A small network was trained on invented records. Each row is its activation on one of them, seen along a few directions.
Each row is followed by the record's values for the fields K, Z, M, G, J, B, T, S.
A field that a record lacks is written absent.
The largest differences between rows may come from other fields.
Strong random noise was added to every row along 2 fixed directions; ignore it. To show where, here is one row again and again, with new noise each time:
[ 104 -139  205 -345 -115 -135 -304   64  -25  232  -53   -3  -18 -428
   11 -191 -598  -24  -22  187   50 -204 -192 -325]
[ 185   78   82 -133  284  186   95  117  357  171  203  300   79  266
 -213  -44  182  -63   83 -234  207  -62 -158  -17]
[  -4 -174   65   91  130  179   30  -82  -44 -203  109 -144   62  197
   45  224  -48 -139 -325  -51  111   37 -343 -481]
[ 206   89  104 -205  251  138   45  144  370  247  180  333   68  172
 -224 -114  103  -43  139 -202  200 -102 -130   18]

[ -61  -44   68  241    8  154 -125  -54 -252 -592  -66 -181 -374 -130
  379  284  -88   66 -330 -138 -134  -40  172 -235]	{K: absent, Z: absent, M: absent, G: absent, J: j2, B: b1, T: t2, S: absent}
[-298 -153  -94 -306  225 -253    7 -204  -54  371   78 -549  368   39
  193  -76 -109 -774  -97   69  198  -65 -175 -121]	{K: k2, Z: z4, M: m1, G: g2, J: absent, B: b5, T: absent, S: s1}
[ 170  293   71 -178   36   -7  206  -95  436  422  195  146  100  593
  -88  -68  608 -376  489 -318  330   74 -224  520]	{K: absent, Z: absent, M: absent, G: absent, J: j1, B: b4, T: absent, S: absent}
[-102    0 -123 -232  124  178  -81  171 -298  127   44  137  -98  -38
 -347 -144  366  154  292   94   80   15  442  163]	{K: k2, Z: z2, M: m2, G: g2, J: absent, B: b1, T: t1, S: s1}
[-124  127 -358  342  853  579  550  -13  158 -178  384  214   39  779
 -187  333  852 -244  103 -437   96  112 -219  268]	{K: k1, Z: z4, M: m2, G: g2, J: absent, B: b2, T: absent, S: s1}
[ -34 -219  -61    2   91 -193 -209  -51  218  -32  101  -17   76  -21
  -62  -21  259  -28  331 -267  426   25  207   82]	{K: absent, Z: absent, M: absent, G: absent, J: j4, B: b1, T: t2, S: absent}
[  44  129 -176   90  453  229   66   43  259  166  -44  483 -158  -38
  143   -2  249  121 -257  -65 -253 -427 -278  -30]	{K: absent, Z: absent, M: absent, G: absent, J: j2, B: b4, T: absent, S: absent}
[ 194  203  228  -21  -90  119   -7  216  192  159  225  372  171  153
 -567 -251  293  207  836 -267  154  -82  500  629]	{K: k1, Z: z2, M: m2, G: g1, J: absent, B: b1, T: t1, S: s1}
[-236  -99  119 -203 -358 -168  -63   89  -80  -42  131 -435  297  138
   13   11  -34 -352  185   27  304    3 -163   77]	{K: k1, Z: z4, M: m1, G: g1, J: absent, B: b2, T: absent, S: s1}
[ -27  -83  237  -46 -379 -135  -84  -42 -141 -264  112    6  -14 -175
 -103   67 -447  126    5  159 -134 -103  122 -183]	{K: k1, Z: z2, M: m1, G: g1, J: absent, B: b3, T: absent, S: s2}
[-253 -130 -153  326  433  403 -137  -65 -334  -73  342  -54   75   60
  219    2  673  -24   36  133  173  -71 -377 -215]	{K: absent, Z: absent, M: absent, G: absent, J: j2, B: b4, T: absent, S: absent}
[ -82 -169  140  297 -318   79  -87 -100 -373 -438  -44 -234   45   12
 -142   93 -244  149   96   18 -126   85  209  -83]	{K: k1, Z: z2, M: m2, G: g1, J: absent, B: b1, T: t1, S: s1}
[ 365  274  130   76   52  232  449  256  318 -110  176  645  -83  300
  -80   81  500  215  356 -124 -256   98  265  262]	{K: k2, Z: z3, M: m2, G: g1, J: absent, B: b4, T: absent, S: s2}
[-199 -144  233  -73 -301  -92  -95 -184 -300 -304  126   26   95   45
  -79  233 -143   67 -204  174  -48   99  239 -226]	{K: k2, Z: z2, M: m1, G: g2, J: absent, B: b3, T: absent, S: s2}
[ 237  308  -11  227   83  -41  244  -87  316  246   73 -117  390  604
   56  303   73 -411  132 -149  483  181 -120   92]	{K: absent, Z: absent, M: absent, G: absent, J: j1, B: b5, T: absent, S: absent}
[-136 -229 -300  178  164   95  160   74  145  -50  223 -493  -13  272
 -117  140  262 -108 -174  -95  125   51 -240 -174]	{K: absent, Z: absent, M: absent, G: absent, J: j1, B: b1, T: t2, S: absent}
[-300  -47 -532  622  663  560  175  139 -584 -575   69  -15 -330 -160
   92  172  441  247 -624  297   25   -3 -340 -488]	{K: absent, Z: absent, M: absent, G: absent, J: j2, B: b2, T: absent, S: absent}
[ 325   90  -17  153  142  236  309  -16  384   22  513  436  -52  247
 -224  -85  256  577    8 -313  -35   26  293  418]	{K: absent, Z: absent, M: absent, G: absent, J: j5, B: b1, T: t2, S: absent}
[ 193   16 -240  -19  479  318  298   28  327  187   44  430   95  542
 -200  125  575 -213  -57 -227 -159  103  279  152]	{K: k2, Z: z2, M: m2, G: g2, J: absent, B: b5, T: absent, S: s1}
[  26  -39  310 -256 -553 -335 -371  -77 -337  117   -2 -151   24 -372
 -190 -360 -321  129  358  149  188  -60  342   11]	{K: absent, Z: absent, M: absent, G: absent, J: j4, B: b1, T: t1, S: absent}
[ 250  101  377 -408 -383 -334 -321  -57 -162  136 -104  225   64 -413
 -125 -319 -528  368  296   46  -86 -226  423  186]	{K: absent, Z: absent, M: absent, G: absent, J: j5, B: b3, T: absent, S: absent}
[ 100 -233   64  115 -515 -148  -56   44 -114 -132  -65 -229 -168 -322
  -84 -121 -574  337  -94   -7  -96  -88  147 -131]	{K: absent, Z: absent, M: absent, G: absent, J: j5, B: b1, T: t2, S: absent}
[ -28  246 -141  165   67   92  240   95  160 -174  103  449   -2   97
  -38  194   37  -69 -113 -233  -14   23   12  336]	{K: k1, Z: z2, M: m2, G: g2, J: absent, B: b2, T: absent, S: s2}
[-146  302   72  -71  171  139  289  144  544   45  -23  379 -144   26
  -78 -107  158  130  273 -183  209  -37  270  446]	{K: k1, Z: z4, M: m1, G: g2, J: absent, B: b1, T: t2, S: s1}
[-460 -503 -158  125  183  129 -204  -59 -695 -209  -17 -619 -126 -479
  151  156 -350 -192 -142  439 -143 -115 -368 -561]	{K: k1, Z: z4, M: m2, G: g2, J: absent, B: b1, T: t1, S: s1}
[-194  -32   49 -151 -152 -125  -23  116  126  125   79  166  215  -74
 -146 -195   -2  -54  353    3  190   71   71  441]	{K: k1, Z: z4, M: m1, G: g2, J: absent, B: b2, T: absent, S: s1}
[ -11   52 -380  396  415  307  148   97 -169 -410  -43  115  -82  -22
   47  199  375 -208 -253  123 -226    2  -18    4]	{K: k2, Z: z2, M: m2, G: g2, J: absent, B: b2, T: absent, S: s2}
[-201  -16  132   46 -379   39   26 -144 -109 -233  166 -309  525  385
 -224  221  511 -225   67  -47  264  302  372  -95]	{K: k2, Z: z2, M: m1, G: g1, J: absent, B: b1, T: t1, S: s1}
[ -12   25  343  -79 -464 -150 -221   48 -301  -86  142 -122  233   72
 -294 -239  141  126  333 -121  305  -88  478  110]	{K: absent, Z: absent, M: absent, G: absent, J: j5, B: b1, T: t1, S: absent}
[ -43    6  281  176 -348  -91  202 -229 -219 -428  -10   -3  147  -73
  -62  -61 -300  102  -40   -3 -126  120  391   -7]	{K: k1, Z: z2, M: m1, G: g1, J: absent, B: b1, T: t1, S: s2}
[ 229  147  -85 -522  428  -55 -193  202  397  792  -79  482 -255 -449
 -119 -448 -318  163  350  195 -220 -337  -72  181]	{K: absent, Z: absent, M: absent, G: absent, J: j3, B: b5, T: absent, S: absent}
[  30   95  178 -218 -261 -130 -107  104  -50  151  117  -39  158 -160
 -239 -545  136    8  363   38  248   46  435  135]	{K: absent, Z: absent, M: absent, G: absent, J: j4, B: b1, T: t1, S: absent}
[-114 -234   95   40 -212   45 -142 -144 -512 -436   46 -510  233  129
  151  171 -194 -132 -249  -39  231   94 -156 -469]	{K: absent, Z: absent, M: absent, G: absent, J: j4, B: b2, T: absent, S: absent}
[ 396  313  298 -291 -403 -194  -35   38  135  -54 -205  337  178 -110
 -143 -437 -263  250  227 -150 -107    0  578  333]	{K: absent, Z: absent, M: absent, G: absent, J: j5, B: b2, T: absent, S: absent}
[-171 -196 -113  179 -162  -29  -55 -273  116 -250 -115 -127   33  379
   10  398 -215 -144 -475  125 -227  207  -84 -474]	{K: k2, Z: z2, M: m1, G: g1, J: absent, B: b5, T: absent, S: s1}
[  91 -132  199    0 -185 -190 -208  -55  -45 -170  -77   51 -111 -208
   83  -75 -659  287 -226  184 -276  -56    4 -369]	{K: absent, Z: absent, M: absent, G: absent, J: j5, B: b5, T: absent, S: absent}
[ 114  -34   47  187 -107  -33  167   31  316 -162  144  158  154  764
  179   54  296  -46  -63 -304   49  140  -96  194]	{K: absent, Z: absent, M: absent, G: absent, J: j5, B: b4, T: absent, S: absent}
[  24  166  -32  148  143   80  289  191  249 -146  184  737  -43  218
 -321 -172  424  257  339 -283  -69  128  384  660]	{K: k1, Z: z2, M: m2, G: g2, J: absent, B: b2, T: absent, S: s2}

Here are new rows. What are their fields?
[ 233  121  389 -163 -577 -248 -150    1 -237  -28 -233   64  137 -393
 -131 -433 -389  332  302   13  -85  -59  614  141]	{K: absent, Z: absent, M: absent, G: absent, J: j5, B: b1, T: t1, S: absent}
[ 163   16   94   31 -203 -147    1  -42  327  -25 -113  268 -113   82
  144   99 -374  121 -233  -85 -263 -119 -178 -245]	{K: absent, Z: absent, M: absent, G: absent, J: j5, B: b4, T: absent, S: absent}
[ 367  252  396 -613 -299 -194 -203  219  480  279 -157  449 -208 -312
  -33 -306 -455  150  485 -392  157 -168  436  454]	{K: absent, Z: absent, M: absent, G: absent, J: j5, B: b1, T: t2, S: absent}
[  85  226  -29 -242  368  283  -29   97  709  115  136  342  -91  225
  -57  -85  345  -86  270 -552  250   63   44  295]	{K: absent, Z: absent, M: absent, G: absent, J: j4, B: b1, T: t2, S: absent}
[ 108  -21   44  221  -77   23  224   78  163 -335  105   98  238  835
   57  126  408  -22  -79 -352  224  290   -5  287]	{K: absent, Z: absent, M: absent, G: absent, J: j5, B: b2, T: absent, S: absent}
[ 428  324  137  -99  262  114  339  113  609  131   26  848 -161  286
 -313 -128   35  397  178 -314 -151  -43  137  276]	{K: absent, Z: absent, M: absent, G: absent, J: j5, B: b5, T: absent, S: absent}
[  45  178 -127  -16  583  293  -97  265  -94   60  116  499 -150 -235
 -162 -378  300  486  242  118  -68 -268  160  167]	{K: absent, Z: absent, M: absent, G: absent, J: j2, B: b2, T: absent, S: absent}
[  17 -286  387 -272 -676 -260 -376 -155 -773 -166 -116 -466   93 -764
  169 -381 -717   84 -124  471   54   -4  351 -460]	{K: absent, Z: absent, M: absent, G: absent, J: j4, B: b1, T: t1, S: absent}
[  47   85   44 -306 -349 -310 -161   92   95  255  103 -253  137  116
 -149 -265   37 -282  434   -3  384   61  -50  284]	{K: absent, Z: absent, M: absent, G: absent, J: j1, B: b2, T: absent, S: absent}
[   8  236 -409   41  -94  195  287   67  283 -248   29  149   64  322
  -85  347  172  108 -228  -31   41  321  -96   82]	{K: k2, Z: z2, M: m1, G: g1, J: absent, B: b2, T: absent, S: s1}
[-117 -372  -53  669 -103   94  215 -400 -248 -897  -55 -344   12  391
  240  647  284   69 -341 -405  215  270   95 -406]	{K: absent, Z: absent, M: absent, G: absent, J: j5, B: b1, T: t2, S: absent}
[  67  -93  -22  252 -246  -10  234 -159   73 -387  -76  -76   62  618
  370  273   62  -62 -397 -215 -166  139 -224  -68]	{K: absent, Z: absent, M: absent, G: absent, J: j5, B: b4, T: absent, S: absent}
[ 369  163  -94  -74   44  -77  234  236  733  533  116  240  -67  -12
 -404 -516  163  114  415 -140  -20  -28  264  570]	{K: absent, Z: absent, M: absent, G: absent, J: j1, B: b1, T: t2, S: absent}
[ 168   85 -102  305  254  268  356 -117  263 -460   35  395 -179  518
  -49  281  124  350 -425 -233 -369  169  -30 -267]	{K: absent, Z: absent, M: absent, G: absent, J: j5, B: b5, T: absent, S: absent}
[  11   35   79 -188 -309 -266  -88 -167 -119    2 -132 -419  157   75
   44   37 -343 -194   12   59  198   35 -147 -149]	{K: absent, Z: absent, M: absent, G: absent, J: j1, B: b2, T: absent, S: absent}
[ -90  -69 -336   21  -80 -184   23 -146  137  237 -172 -397  -54  132
  497  485 -300 -509 -480   30  -41  -56 -751 -434]	{K: absent, Z: absent, M: absent, G: absent, J: j1, B: b4, T: absent, S: absent}
[  19 -116  183 -176 -400 -182  -72   82 -146  -14   27  -70 -159 -261
  159  -50 -427 -124  114  190 -176 -221 -203    7]	{K: k1, Z: z2, M: m2, G: g1, J: absent, B: b4, T: absent, S: s2}
[  67  -26  143  189 -284    8  218  -38  -13 -250  -12  282  -49  170
  -94   60  237  291   16 -369  -93  129  100  -26]	{K: absent, Z: absent, M: absent, G: absent, J: j5, B: b4, T: absent, S: absent}
[  12   68  235  -61 -324 -268   31 -165   45 -101 -182  177  -12 -169
  -84 -148 -719  115  -60    6 -217 -136  201   68]	{K: k1, Z: z2, M: m1, G: g1, J: absent, B: b5, T: absent, S: s2}
